A small network was trained on made-up records. Each row is its average activation on records with the value named, seen along a few directions.
Related values have similar rows: they may be neighbours, one step apart, or belong to one group.
(in the rows, 500 means zero)
Strong random noise was added to every row along 2 fixed directions; ignore it. To show where, here is one row again and again, with new noise each time:
[334 499 417 423 548 330 541 409 419 485 551 502 524 649]
[616 384 485 542 473 910 385 545 402 615 253 331 527 426]
[301 546 235 476 615 374 475 470 360 632 606 558 574 587]
[441 416 645 391 452 419 579 371 483 346 416 396 467 667]


Values of PULUS:
lubi: [629 493 677 547 435 705 443 537 626 458 419 446 424 431]
ral: [664 463 802 483 356 647 535 513 655 464 478 358 388 487]
dat: [423 521 704 450 453 275 636 495 598 308 688 594 394 540]
riv: [490 568 429 584 558 629 562 643 572 615 615 599 485 303]
metul: [535 492 407 497 511 369 403 395 542 505 496 574 645 456]
makiz: [679 396 545 614 483 846 447 727 535 609 408 516 442 252]
taluf: [533 528 343 521 533 497 462 470 425 517 432 432 531 505]
tufi: [702 500 493 544 475 714 361 527 533 550 351 515 505 472]
sot: [539 527 558 460 472 488 499 510 428 452 369 362 513 541]
voni: [531 561 319 530 595 380 434 454 455 515 546 566 583 522]
tato: [478 522 491 641 443 658 508 680 504 654 571 623 506 281]
bipi: [307 528 364 435 589 258 553 410 404 496 607 533 532 655]
The values of PULUS form a tree with 4 forks.
List every value one step from makiz, in the order listed.
> dat
List every value one step from ral, in the order listed.
> lubi
List every value one step from metul, in the order listed.
> voni
List every value one step from sot, in the order listed.
> taluf
What is the length, in steps, of the shortest route from tato to tufi?
> 3
